Each row below holds a small network's activations on one record, seen along a few directions.
After each row come some of the record's fields: Z, C, K, T, E, F.
A field that a record lacks is written missing.
The largest differences between rows may come from other fields.
In the rows, 500 means zero.
Strong random noise was added to every row along 13 fixed directions; ignore it. To show where, here is one row again and again, with new noise each time:
[632 482 560 492 470 510 392 370 524 615 512 458 644 484 581 474 335 661
 363 436 547 612 338 452 399 466 521 388 547 498 538 540 710 555 455 500
 530]
[536 454 460 461 417 522 462 617 630 452 599 434 516 512 465 579 629 515
 503 480 470 461 522 496 361 540 556 562 730 668 599 507 544 573 696 495
 462]
[594 426 538 297 711 541 603 340 515 546 352 614 549 396 502 381 668 374
 177 643 632 672 588 622 501 652 360 663 629 460 463 271 963 531 503 690
 763]
[507 522 475 324 543 378 317 330 585 485 491 461 307 494 409 388 535 431
 400 544 453 542 363 406 216 495 425 709 691 692 503 366 789 725 652 654
 531]
[464 317 399 306 478 509 561 362 742 618 559 538 810 364 540 445 621 480
 502 286 484 608 621 612 602 644 542 748 531 476 401 439 670 399 676 575
 516]
[598 505 437 501 460 772 496 614 431 287 639 317 302 516 700 430 596 456
 521 619 641 433 499 519 153 446 620 248 623 672 600 645 644 667 587 442
 507]
[648 381 430 492 451 555 609 343 456 512 542 454 579 427 641 325 577 418
 491 463 621 541 578 623 402 545 429 337 701 586 659 528 813 554 536 489
 544]
[698 538 454 706 225 242 389 526 319 638 563 159 694 541 459 521 385 723
 568 530 309 318 262 696 544 353 284 174 527 573 647 521 105 392 448 461
 420]
[285 510 465 470 334 516 604 576 738 460 510 559 551 696 452 605 617 482
 648 245 501 469 704 526 505 624 641 716 463 477 466 678 486 467 714 495
 467]
[443 616 449 611 324 438 571 614 558 483 502 461 323 748 335 610 665 478
 450 563 405 380 579 581 356 616 389 661 571 572 480 438 381 468 550 692
 516]
[443 502 460 344 629 249 734 328 405 409 474 495 404 574 548 444 393 430
 422 464 611 308 630 596 656 545 545 520 734 527 385 729 546 425 629 429
 528]
[299 621 512 542 425 273 460 265 497 469 273 568 360 646 328 492 368 418
 676 360 498 501 539 494 564 430 445 557 571 368 669 590 631 604 526 418
 522]
[631 538 615 611 621 165 681 468 139 521 428 528 443 572 434 368 488 360
 469 627 462 247 521 565 751 453 210 415 466 565 512 507 266 447 468 527
 515]
[463 571 653 432 819 431 501 290 346 502 184 697 482 412 426 495 311 427
 330 621 604 631 485 469 783 422 458 522 434 193 503 415 723 518 342 460
 714]
[759 436 324 587 512 617 607 505 382 532 657 334 564 351 640 550 450 589
 275 714 469 441 443 638 483 513 501 253 666 511 445 425 400 306 366 566
 521]

[406 511 689 351 696 584 570 594 546 494 571 554 463 604 559 486 543 559
 294 510 645 396 579 466 543 671 568 790 317 489 121 497 371 395 480 630
 502] -> Z: z1 / C: c2 / K: k1 / T: t1 / E: e2 / F: missing
[689 339 713 551 334 515 470 418 521 701 601 435 816 495 580 311 563 616
 500 354 668 566 498 616 432 542 309 391 696 620 710 487 764 563 463 428
 453] -> Z: z3 / C: c2 / K: k2 / T: t2 / E: e2 / F: missing
[378 616 182 552 418 247 521 342 563 440 257 526 475 537 441 591 246 372
 774 295 210 612 405 291 590 395 666 245 316 429 758 797 423 539 569 376
 547] -> Z: z4 / C: c2 / K: k2 / T: t2 / E: e1 / F: f1
[270 711 438 608 415 494 374 517 456 303 468 275 163 692 468 604 375 563
 653 539 498 322 462 515 382 368 627 407 450 431 486 652 204 501 434 428
 430] -> Z: z1 / C: c2 / K: k2 / T: t2 / E: e2 / F: missing
[624 483 515 574 319 564 311 521 433 583 478 235 735 397 531 491 471 703
 544 544 497 590 313 703 418 340 411 225 514 432 716 420 465 500 427 392
 516] -> Z: z4 / C: c2 / K: k1 / T: t2 / E: e2 / F: missing
[387 476 504 324 546 508 343 542 661 439 529 473 403 455 427 464 672 412
 561 510 443 488 490 424 368 521 512 773 520 643 425 365 587 648 712 605
 477] -> Z: z4 / C: c1 / K: k2 / T: t1 / E: e2 / F: missing
[574 569 472 743 510 308 570 505 305 466 512 563 246 550 370 521 498 356
 520 670 354 292 512 405 539 475 324 470 632 596 575 408 277 500 394 569
 427] -> Z: z1 / C: c1 / K: k2 / T: t2 / E: e2 / F: missing
[415 404 262 150 596 344 483 191 567 430 301 368 574 292 578 308 449 323
 553 505 425 630 507 672 585 506 466 397 591 366 563 504 764 474 633 445
 722] -> Z: z1 / C: c2 / K: k2 / T: t1 / E: e2 / F: missing
[663 568 672 663 599 402 792 621 160 450 534 516 341 734 609 442 461 485
 296 716 620 218 579 570 603 569 344 262 508 554 410 664 300 375 302 520
 541] -> Z: z1 / C: c2 / K: k2 / T: t1 / E: e1 / F: f2
[468 487 350 512 527 314 575 252 566 642 375 742 504 385 276 585 482 418
 458 461 369 600 543 497 677 554 408 767 699 444 551 266 657 472 486 616
 495] -> Z: z4 / C: c1 / K: k1 / T: t2 / E: e1 / F: f1
[531 497 345 569 658 760 499 474 419 407 527 690 285 322 546 505 453 303
 497 568 439 656 432 197 351 338 695 460 311 500 510 410 606 615 486 530
 432] -> Z: z3 / C: c2 / K: k1 / T: t1 / E: e2 / F: missing
[352 391 374 458 331 487 359 386 547 405 604 333 441 357 477 395 519 413
 855 423 447 439 550 635 442 356 470 510 742 496 636 474 457 497 640 281
 304] -> Z: z1 / C: c1 / K: k1 / T: t1 / E: e1 / F: f2
[593 544 614 526 695 568 578 656 321 400 394 557 394 487 503 529 615 403
 345 809 583 453 581 576 602 539 396 396 596 439 566 421 522 500 387 485
 656] -> Z: z1 / C: c1 / K: k2 / T: t2 / E: e1 / F: f1
[501 489 267 517 696 556 880 256 310 462 478 562 243 430 583 360 481 274
 251 707 550 465 673 616 592 614 430 503 491 361 239 400 485 214 264 667
 598] -> Z: z5 / C: c2 / K: k1 / T: t2 / E: e1 / F: f1
[566 398 454 607 385 706 650 600 561 486 601 489 602 501 597 559 575 557
 524 486 637 476 681 637 500 633 563 351 762 480 648 542 558 409 458 411
 478] -> Z: z4 / C: c2 / K: k1 / T: t1 / E: e2 / F: missing
[305 537 517 338 427 676 350 498 621 382 414 371 515 431 460 658 493 651
 526 497 699 609 533 756 446 395 664 541 760 316 559 521 759 576 558 272
 551] -> Z: z3 / C: c1 / K: k1 / T: t1 / E: e1 / F: f1
[648 412 589 551 534 364 411 307 358 614 337 584 537 375 411 230 572 317
 525 558 450 653 408 447 491 434 146 460 497 550 767 254 731 621 425 545
 556] -> Z: z1 / C: c1 / K: k1 / T: t1 / E: e1 / F: f2
[515 459 654 383 507 514 502 408 518 539 469 507 577 545 604 356 530 548
 433 459 662 542 530 586 483 574 432 504 565 483 480 559 775 540 484 495
 599] -> Z: z1 / C: c1 / K: k2 / T: t2 / E: e1 / F: f2
[479 539 308 507 464 497 426 457 468 447 585 413 340 439 499 534 349 494
 586 582 343 429 367 446 448 392 530 396 495 463 420 506 320 471 475 465
 416] -> Z: z1 / C: c2 / K: k1 / T: t1 / E: e2 / F: missing
[399 517 425 651 152 500 597 685 646 474 572 415 563 668 374 704 663 585
 714 361 491 353 716 729 538 606 522 536 798 519 682 591 387 461 589 412
 392] -> Z: z3 / C: c2 / K: k2 / T: t1 / E: e2 / F: missing
[540 454 520 597 377 716 310 411 615 530 499 467 573 429 534 489 438 589
 600 461 574 687 447 470 351 503 535 350 634 437 768 432 786 631 353 428
 514] -> Z: z4 / C: c2 / K: k2 / T: t1 / E: e1 / F: f2
[413 459 350 649 251 570 587 360 496 566 614 306 598 492 611 359 540 513
 704 424 516 388 656 859 596 562 351 405 418 323 388 471 313 238 305 540
 439] -> Z: z2 / C: c1 / K: k2 / T: t1 / E: e2 / F: missing
[567 519 566 489 432 608 613 291 458 534 507 477 496 639 761 338 429 622
 394 399 829 538 541 600 339 606 556 271 567 495 465 731 951 587 358 524
 606] -> Z: z4 / C: c1 / K: k2 / T: t2 / E: e2 / F: missing
[501 469 477 524 644 916 571 685 551 345 559 535 470 382 635 734 442 578
 296 625 675 591 580 428 453 460 848 406 626 376 483 561 521 405 444 350
 499] -> Z: z5 / C: c1 / K: k1 / T: t2 / E: e2 / F: missing
[445 434 448 564 537 494 702 586 460 540 351 624 705 433 451 460 699 279
 647 470 385 562 690 590 796 564 361 529 143 372 550 408 282 331 536 533
 606] -> Z: z4 / C: c1 / K: k1 / T: t2 / E: e1 / F: f1
[585 581 595 584 329 494 251 807 541 450 447 424 495 593 360 634 657 535
 573 580 361 537 364 422 293 425 431 391 554 659 813 471 498 731 640 455
 564] -> Z: z5 / C: c1 / K: k2 / T: t2 / E: e1 / F: f2
[712 340 383 639 554 479 561 181 384 608 562 626 615 237 599 356 326 406
 561 425 512 606 476 429 559 437 472 313 661 478 660 432 728 511 343 422
 395] -> Z: z4 / C: c2 / K: k1 / T: t1 / E: e2 / F: missing
[739 356 537 616 606 682 558 707 306 451 569 518 650 286 651 412 588 385
 536 604 500 551 481 421 540 347 479 170 355 572 706 494 410 515 489 343
 469] -> Z: z2 / C: c2 / K: k1 / T: t1 / E: e1 / F: f1
[536 340 756 291 569 589 503 563 691 639 651 548 800 457 531 496 677 695
 244 458 731 538 603 665 549 713 480 878 676 513 210 333 694 415 565 593
 506] -> Z: z4 / C: c1 / K: k1 / T: t1 / E: e2 / F: missing
[566 485 467 527 494 645 384 530 485 418 535 489 383 394 493 519 461 454
 520 593 504 609 412 404 301 363 558 342 711 532 676 449 690 624 534 354
 482] -> Z: z3 / C: c2 / K: k1 / T: t1 / E: e1 / F: f2
[504 328 735 628 600 737 258 586 537 571 722 834 491 190 321 462 746 342
 811 516 511 505 618 372 598 441 367 966 630 524 571  36 584 719 465 464
 203] -> Z: z4 / C: c1 / K: k1 / T: t1 / E: e1 / F: f2
[586 421 531 514 587 596 509 420 638 570 509 595 576 489 559 538 439 603
 248 422 626 658 484 327 418 625 624 522 615 552 520 473 710 479 389 559
 518] -> Z: z1 / C: c2 / K: k1 / T: t1 / E: e2 / F: missing
[548 482 393 490 631 763 376 417 345 394 592 406 258 244 608 317 521 333
 501 733 500 564 393 493 270 339 478 460 384 517 412 283 556 580 367 553
 463] -> Z: z3 / C: c1 / K: k1 / T: t1 / E: e1 / F: f1

Which values does each new row have?
[461 348 509 509 702 776 456 415 614 564 678 786 497 228 512 455 497 353
 545 496 464 614 571 295 554 531 566 839 405 349 255 200 579 444 389 589
 369] -> Z: z4 / C: c2 / K: k1 / T: t1 / E: e2 / F: missing
[603 375 543 427 561 463 566 644 537 525 595 511 669 511 586 364 709 398
 555 383 422 467 535 379 528 631 453 569 217 737 463 545 364 522 660 638
 485] -> Z: z1 / C: c2 / K: k2 / T: t1 / E: e1 / F: f2
[651 436 391 525 620 708 412 520 481 492 699 503 501 224 623 525 441 499
 534 636 412 483 377 397 509 420 618 396 508 502 420 387 429 511 402 514
 409] -> Z: z4 / C: c2 / K: k2 / T: t2 / E: e2 / F: missing
[472 520 455 453 585 487 498 378 490 441 331 582 397 519 532 325 482 312
 582 435 500 632 463 310 400 483 506 444 271 552 615 557 674 681 534 535
 588] -> Z: z4 / C: c2 / K: k1 / T: t1 / E: e2 / F: missing
[500 448 497 595 594 300 652 308 401 449 517 619 283 508 442 366 466 275
 567 536 516 353 674 444 590 589 352 567 824 595 581 450 549 476 457 530
 426] -> Z: z4 / C: c1 / K: k2 / T: t1 / E: e1 / F: f2
[364 608 727 639 417 458 404 365 463 609 575 609 413 637 412 566 283 675
 606 439 626 336 533 566 607 490 441 700 659 300 372 506 514 516 288 439
 335] -> Z: z4 / C: c1 / K: k2 / T: t2 / E: e2 / F: missing
[467 545 792 441 679 395 356 336 283 473 423 426 516 454 566 368 292 629
 552 539 776 368 421 627 716 337 456 367 609 381 538 586 560 618 362 273
 487] -> Z: z4 / C: c2 / K: k2 / T: t2 / E: e2 / F: missing
[459 540 579 499 308 404 217 659 554 574 363 339 770 501 334 615 573 678
 702 434 391 530 323 623 593 359 425 437 347 472 703 434 321 575 613 402
 521] -> Z: z4 / C: c1 / K: k1 / T: t1 / E: e2 / F: missing
[381 466 628 366 419 379 539 659 596 446 528 355 450 709 388 435 835 481
 448 457 596 350 674 669 367 674 364 799 642 739 472 462 438 527 749 584
 504] -> Z: z5 / C: c2 / K: k1 / T: t1 / E: e1 / F: f1
[422 456 525 601 423 424 547 440 553 487 557 525 467 560 429 532 471 497
 602 362 540 426 627 473 511 522 495 602 741 529 602 534 442 465 517 395
 349] -> Z: z1 / C: c2 / K: k1 / T: t2 / E: e2 / F: missing
[458 579 627 534 547 627 562 690 494 435 488 610 324 654 477 586 537 483
 407 609 525 465 545 383 425 544 518 565 424 485 412 544 442 492 482 515
 547] -> Z: z1 / C: c1 / K: k1 / T: t2 / E: e1 / F: f2
[472 551 494 557 584 453 635 511 462 505 334 802 463 463 294 674 580 370
 483 563 463 570 620 472 707 509 476 658 587 395 607 360 580 511 484 503
 552] -> Z: z4 / C: c1 / K: k1 / T: t2 / E: e2 / F: missing
[661 452 431 623 576 473 534 537 501 541 560 533 496 409 423 637 489 550
 332 593 455 497 439 371 497 520 531 477 749 643 618 364 420 445 420 555
 431] -> Z: z4 / C: c2 / K: k1 / T: t2 / E: e2 / F: missing
[592 561 540 457 596 225 603 522 392 553 543 602 374 656 447 467 460 479
 339 559 412 348 409 349 500 570 403 613 425 716 297 556 381 525 576 670
 499] -> Z: z4 / C: c1 / K: k1 / T: t1 / E: e1 / F: f2
[493 583 500 412 625 607 512 392 380 490 413 558 375 470 582 398 443 459
 436 604 551 550 413 533 461 432 490 491 290 362 336 468 664 564 411 581
 608] -> Z: z4 / C: c2 / K: k1 / T: t2 / E: e2 / F: missing
[490 401 386 396 467 446 498 194 539 585 560 437 517 379 522 300 539 446
 497 488 547 508 552 696 484 607 331 633 682 487 414 315 642 421 431 597
 480] -> Z: z1 / C: c1 / K: k1 / T: t1 / E: e2 / F: missing
